These are the activations of a small neural network, seen along a few directions. Each row is one input.
Each table varies a few parts of the input and shows all the possible inputs, shuffled.
A made-up example of a description, with smaller parts first: one of 4 places along a line, together with either a single point or one of 11 places along a line or (one of 3 separate values, together with one of 5 places around a ring).
Shared parts are said once, and a part with two or three values counts as separate values.

Other details of the inputs vary at random and push rows far along two fixed directions, the same in every table; ignore that.

A family of inputs:
row 1: [-19  -1  -7 -26  -2  36  10  -5  -8  59 -86]
row 2: [ 10   3 -28 -21  29  53  -8   7 -22  62 -49]
row 3: [ 11   5   9  17   1 -47   3   1  20 -59  70]
row 4: [ 27   3  10  33  45 -27 -32   7  19 -45  49]
row 5: [-35 -32 -16 -23 -77  -5  24 -26  -9 -26  38]
row 6: [-19  11 -30  -1  15   4   3 -17  -1  36 -21]
row 7: [-19  -7 -16 -14 -52  11   8 -11 -18  -9  12]
row 8: [-30 -14 -20 -22 -62 -16  19  -4 -37 -30  26]
row 9: [-20   8 -19   5  -3 -20  -4 -17 -12  -5   3]
row 10: [ 46  28 -20  -1  78  45 -27  -7  13  68 -71]
row 11: [ 35   7   6  -2  46  30 -39  16  -8  -6   8]
row 12: [ -6  -8  21 -12  -8  21   4  13 -31  37 -42]
row 13: [-32   7 -48 -25 -31  11  30 -34 -14  57 -58]
row 14: [ 22   6 -14  10  43   4  -3   2  17  14   1]
row 15: [ 15  20 -10   9  12  -3  -3  -6  15   3  -2]
row 16: [ 50  -8  66  21  34 -22 -31  44  42 -54  67]
row 17: [ 24 -11  55  17  23  -5 -19  37   8 -36  43]
row 18: [ 23   8 -15  15  60  15 -17  -1  11  27 -14]
row 19: [-23  13 -50 -19 -23   3  21 -15 -40  46 -64]
row 20: [ -2   9 -28   8  15  -2  -7  -5 -23  20 -35]
row 21: [-22 -18 -28 -24 -47  17  16 -14 -19  16 -12]
row 22: [-61 -45 -27 -19 -94 -22  40 -18 -25 -37  54]
row 23: [  1  15 -30   0   5   9   0 -14 -28  43 -51]
row 24: [-21  -5 -17  -1 -26 -25  10 -29  11 -11  17]
row 25: [ 37   5   9  29  58  -4 -35  -3  38 -17  32]
row 26: [ 59  15   7   0  49  35 -35  11   5  20 -17]
row 27: [ 23  -1   9  33  52 -13 -24   0  31 -20  53]
row 28: [ 35  14  17  29  31 -28 -24   1  25 -29  46]
row 29: [ 35  21  -7  14  33   3 -15  -1  17   2  -3]
row 30: [ 45  17  15  39  49 -15 -39   8  39 -33  46]
row 31: [ 55  11  10  -6  44  26 -31   6  -9  21 -18]
row 32: [ 29  15  14  28  31 -21 -23  -4  35 -37  45]
row 33: [ 13 -11  55  20 -12 -32   1  21  46 -83  79]
row 34: [ 22  10 -18  10  42  23 -19 -17   9  33 -38]
row 35: [ 32  -5  48  14  41   1  -4  16  40 -40  29]
row 36: [-60 -21  12  -9 -90 -37  52  -8 -11 -57  36]
row 37: [-18 -10   0 -26  -8  41  10   2 -23  67 -72]
row 38: [-49 -13  10 -12 -74 -23  38   1 -18 -23   2]
row 39: [-20  10 -36 -10   2   8  21 -20  -3  43 -29]
row 40: [-46 -14  18 -12 -75 -34  48  -7 -19 -46  29]
row 41: [-22  14 -32  -1  -9   7   3 -30 -31  45 -50]
row 42: [ 29  16  -9  21  36   6 -21  -3  13   4  -7]
row 43: [-31  12 -12 -31  -7  28   8   6 -38  55 -96]
row 44: [-64 -31  10 -10 -73 -36  53  -4  -6 -52  43]
row 45: [-41 -18   9  -8 -37 -14  28   9   8 -23  17]
row 46: [-42 -22  11 -16 -71 -39  23  17 -13 -43  35]
row 47: [ -6 -14  13 -13  -7  11   0  13  13  23 -26]
row 48: [ 46  -9  56  22  58  -2 -32  45  54 -29  53]
row 49: [ 24  24  -6   5  25   0  -8  -9  -1  23 -23]
row 50: [ 19  -2   4 -13  -6  13 -14  -4 -18  -4   5]
row 51: [ 10   3  27   2   7  27  -5  24  -2  14 -12]
row 52: [ 26   7  34   5  25  11 -23  30  27  -9   7]
row 53: [-45 -16 -27  -3 -89 -51  44 -26 -22 -36  33]
row 54: [-22 -13  11 -12  -4  27  10  16 -17  44 -31]
row 55: [-27  12   4 -16  -1  18  18   6 -29  18 -52]
Each input here is: one of 5 places along a line, together with either one of 2 separate values or one of 4 places along a line or one of 5 places around a ring.
Changing only the place on the line of 5 turns row 6 into row 28. The same change can be made to row 48. Which row results?
Answer: row 16
Changing only the place on the line of 5 turns row 8 into row 21. The same change can be made to row 19. Which row results?
Answer: row 10
Change only the choice among 2 separate values in row 7. List by row number the other rows that result.
Answer: row 26
Change only the place on the line of 4 in row 47. List by row number the other rows that result.
Answer: row 1, row 35, row 37

A family of inputs:
row 56: [-49 -25  -9   7  12 -15  39 -25 -15 -25  22]
row 57: [ -1   3  11 -19 -48   5  32  12 -46 -13 -14]
row 58: [ 17   3 -33   9 -49  10  11 -34   5  10  20]
row 59: [-17 -18  -5  35 -15 -61  -8 -18  -1 -46  60]
row 60: [-22  23 -50 -17 -21 -14  -5 -27  -2  19 -60]
row 61: [ 34   3 -39  -6  54  27 -52   3  -9  33 -32]
row 62: [ 16  11 -32  -1  61  -1 -44   3  10  38 -46]
row 63: [ 23 -21  -1 -10 -48   6  -7  -1  22 -57  63]
row 64: [ -3  30  10  11  -5   7  22 -12  28  64 -54]
row 65: [ 60   5  49  -6  46  31 -42  39  31 -35   5]
row 66: [ 26  -1  73  34  53  -7 -35  40  13 -35  38]
row 67: [-45  -8 -16  -1 -13   2  54 -47 -19 -20 -21]
row 68: [ 54  -1  28   8  61  22 -58  14  -7 -21  48]
row 69: [ 38  34 -11  19  29   6  -9 -21  42  41 -13]
row 70: [ 13   6 -37   1  35  28 -39 -23 -43  49 -41]
row 71: [ 38  31 -47   2  11  21  -8 -20 -41  25 -44]
row 72: [-15 -44  51  23 -45 -43  34  29  30 -39  84]
row 73: [-47  -7   0 -24 -13  20  -2  32 -25  44 -79]
row 74: [ 37  16  43 -15  31  44 -25   7 -21   2 -32]
row 75: [ 45  27  -2  38  49  -7 -38 -21  10  -1 -23]
row 76: [ 12 -43  51   3 -30 -15  14  29  21 -31  87]
row 77: [-42  11   4   0 -45 -22  22 -18  23   4 -27]
row 78: [ 17  19  38  30  71 -12 -39  12   8  16 -16]
row 79: [ 23 -10  -5  29 -31 -36  -7 -29   3 -79  84]
row 80: [-27 -25 -22  15 -31 -57  -3  -5  35 -30  63]
row 81: [ 46 -12  21  -3  37  18 -49  24  31 -26  74]
row 82: [ 62  38  11  41  51 -40 -26   8  22 -39  39]
row 83: [ -7 -29  -8 -14 -44  12  13  -7 -13  14  50]
row 84: [ 57  19  77  32  70  18 -41  26  20 -22 -13]
row 85: [-26 -45  44  17 -39 -42  14  39  37 -65  73]
row 86: [ 33 -12  15  25 108  26 -19  18  57  -6  21]
row 87: [ 20  24 -28 -33 -23  29  10  -8 -59  18 -23]
row 88: [-10 -14  29 -34 -59   5  15  13  19 -48  30]
row 89: [-57  10 -17 -11 -12   4   5  -2   3  66 -63]
row 90: [-51 -18 -32 -15  28  14  24  -9   3   9 -30]
row 91: [-52  22  -9  -8 -47 -18  28 -38 -36  35 -80]
row 92: [ 17 -15  -4 -19  10   8 -40  20   0 -26  48]
row 93: [-15 -24 -39   2 -31  -7 -12 -14   0 -15  38]
row 94: [-24   6 -69 -28 -61  23   8 -43 -24  39 -53]
row 95: [-27 -22  -4  21  12 -40  49  -4  -9 -53  61]
row 96: [  0  -4 -18 -37 -48   9 -11  -8 -11 -41  22]
row 97: [ 68  15  -8  19  57  17 -53   2  33 -34  21]
row 98: [-65 -27 -17  -9 -84 -30  90 -42  15 -36  56]
row 99: [ -3 -20  -1  -9 -86  -3  33 -23   3 -37  75]
row 100: [ -1 -23 -29  11 -33  -8   4 -19  -4  11  50]
row 101: [ 10 -11  32 -12  28  37 -26  19 -39  24 -31]
row 102: [ 54  22  56  11  72  26 -44  43  42 -13 -32]
row 103: [ 69  20  29   8  45  37 -49  -1  -2 -25  29]
row 104: [-39   2   2 -25 -68  20  58 -12 -17  65 -76]
row 105: [-18  15 -23 -17  40  52  24 -24  22  38 -65]
row 106: [-54   5 -49 -31  -3  34  46 -30 -12  20 -79]
row 107: [-47  18 -16   4 -22 -36  27  11 -40  34 -41]
row 108: [-63  -8   4  -1 -83 -72  27 -14  19 -69  29]
row 109: [-23   4 -43  14 -20 -47  14  -5 -35   9   0]
row 110: [-49 -16 -33  -3 -92 -66  29 -38  24 -52  50]
row 111: [-60  22 -50 -34 -23   5  74 -34 -48  29 -56]
row 112: [ -1  14  22 -18   9  44   4  22  16  48 -88]
row 113: [ 24 -11  16 -30  50  40 -37  38 -12  35 -50]
row 114: [-47  38 -23 -14 -48 -29  43 -18 -42  41 -71]
row 115: [ 45  15 -32  18  53  13 -34  10 -25  23   1]
row 116: [-31 -42  22 -30 -53  -7  10  29   7 -27  49]
row 117: [  6 -21   2  38 -14 -59   0  -4  46 -27  91]
row 118: [  8  33  12  -6  17  25  12  18 -39  49 -96]
row 119: [ 49  11 -11  -2  50  36 -32  24 -40  30  -5]
row 120: [ 10 -16  47 -13 -56  -3  34   3  21 -36  59]
row 121: [-79 -19 -46 -23 -33  18  67 -31 -19  67 -41]
row 122: [ 39   3  26  -7  52  25 -20  46 -36  26 -21]
row 123: [-25  14  -5  -4  39  -2 -23  15   7  47 -70]
row 124: [ 33   9  49  30  64 -23 -24  21  58  17  35]
row 125: [ 42  13  54  35  67  -3 -29  60   8 -10  14]
Changing only one part turns row 110 into row 69. The same change can be made to row 88. Which row results?
Answer: row 120
Changing only one part turns row 71 into row 97. The same change can be made to row 115. Which row results?
Answer: row 61
What do these inputs look like to the network?
Answer: one of 2 separate values, together with one of 5 places along a line, together with either a single point or one of 6 places around a ring
Change only the place on the line of 5 in row 56. List by row number the other rows that result.
Answer: row 86, row 90, row 95, row 121
Change only the choice among 2 separate values in row 125. List by row number the other rows that result.
Answer: row 118
Change only the choice among 2 separate values in row 116. List by row number the other rows that result.
Answer: row 88

A family of inputs:
row 126: [ 19  23  26  41  -8 -56  -5 -15  58 -66  53]
row 127: [ 79  22  -7  18  24   9 -32 -11  31  -1  24]
row 128: [ 14  20  57   6  25 -26 -17  41   7 -46  12]
row 129: [ 39 -17  18 -18  47  56 -17  19  19  40  -8]
row 130: [ 69  -4 -11   1  72  51 -28  -3  55  37  -6]
row 131: [-11  22  26   7 -44 -58  18 -11  -2 -72  30]
row 132: [-26 -35  -9 -45 -18  46  -4  16 -46  57 -54]
row 133: [-13 -17  64  17  10 -28  -1  44  22 -38  51]
row 134: [-31  -2 -26  -4   5  13  33 -30  35  50 -56]
row 135: [-9 -5 42  4 23  6 15 27 39  7 11]
row 136: [-103  -35  -54   34  -82 -113   64  -29  -31  -57   75]
row 137: [-19  22 -47 -35 -70  32  17 -36 -78  32 -70]
row 138: [-33  -3 -25 -48 -65  35  12   1 -83  32 -69]
row 139: [ 25  10 -55  21  81  31 -55 -13 -27  26   7]
Changing only one part turns row 138 into row 128. The same change can be made to row 137. Which row results?
Answer: row 131
What do these inputs look like to the network?
Answer: one of 2 separate values, together with either a single point or one of 6 places around a ring

A family of inputs:
row 140: [-26  22 -46 -32  -6  43  -3 -21 -59  78 -84]
row 141: [ 13 -12  -9  -3 -40 -13  -3 -19  14 -50  46]
row 142: [ 45   4  56  16  71  12 -34  42   8 -23   6]
row 143: [-68 -44 -10 -32 -71   4  51 -12 -26  27 -19]
row 144: [ 97  19  21  25  68  27 -47  24  35 -11  23]
row 145: [-17   1  -1  25 -18 -47  -7  -6  14 -31  45]
row 146: [-13 -12 -12  15 -15 -37  -3 -14  33 -43  46]
row 147: [ 62   1  18  33  91  10 -35  13  13   8  22]
row 148: [-46  -8   1 -30 -97  -1  31  -2 -52  -7 -32]
row 149: [-76  -7 -62 -13 -75 -20  44 -22 -27  39 -42]
row 150: [ 28  18  29  36  28 -49   4   0  42 -55  63]
row 151: [-10 -26 -15  14 -23 -21  18   3  -2 -35  55]
row 152: [ 29  -9  23  38  30 -21 -23   6  13 -49  77]
row 153: [ 20  41 -13   6  63  32   4  -6  12  54 -68]
row 154: [ 13 -19  51  18  16 -22 -17  34  63 -35  65]
row 155: [ 22  -5   2   5 -40 -29  -2  -8  -1 -40  54]
row 156: [-40 -22 -32 -18 -76 -23  35  -4 -21 -43  56]
row 157: [ 19  -8  61  15  23 -17   8  24  63 -39  58]
row 158: [-59   2  -9  14 -68 -51  47 -33  -9 -34  28]
row 159: [ 65  23  19  40 101  -8 -55  17  41  15   5]
row 160: [-53 -12  28 -11 -62 -48  48   2 -12 -54  14]
row 161: [ 31 -23   9  27  32 -10 -18  -1  33 -60  73]
row 162: [ 60  38  -6  -1  53  51 -51  -5 -18  65 -71]
row 163: [-11  15 -48 -40  11  39  -2 -15 -54  81 -79]
row 164: [ 15  19  19  -2  60  21 -34  34  -3  45 -83]
row 165: [-34  21 -41 -16   4  29  26 -40  -8  54 -85]
row 166: [-55 -25  -5 -42 -64  19  36   4 -23  27 -10]
row 167: [-40 -26   3 -26 -94  15  32  -9 -11  12  -6]
row 168: [ 52  24 -29 -23  95  75 -47  -4  -6  64 -78]
row 169: [-19  11   2 -36   2  40  -1  19 -53  42 -78]
Changing only one part turns row 146 into row 168. The same change can be made to row 149. Which row results?
Answer: row 156
What do these inputs look like to the network?
Answer: one of 5 places along a line, together with either one of 2 separate values or one of 4 places along a line
List by row number the other rows that have the place on the line of 5 in common with row 143.
Answer: row 142, row 147, row 151, row 152, row 161
Start at row 150 and move only the place on the line of 5, one step at a time. The first step leads to row 159. Which rows follow, in order?
Answer: row 147, row 163, row 155
Change only the choice among 2 separate values in row 160. List by row number the other rows that result.
Answer: row 157
Start at row 158 and move only the place on the line of 5, one step at a time. The first step leads to row 145. Which rows follow, in order?
Answer: row 152, row 140, row 162
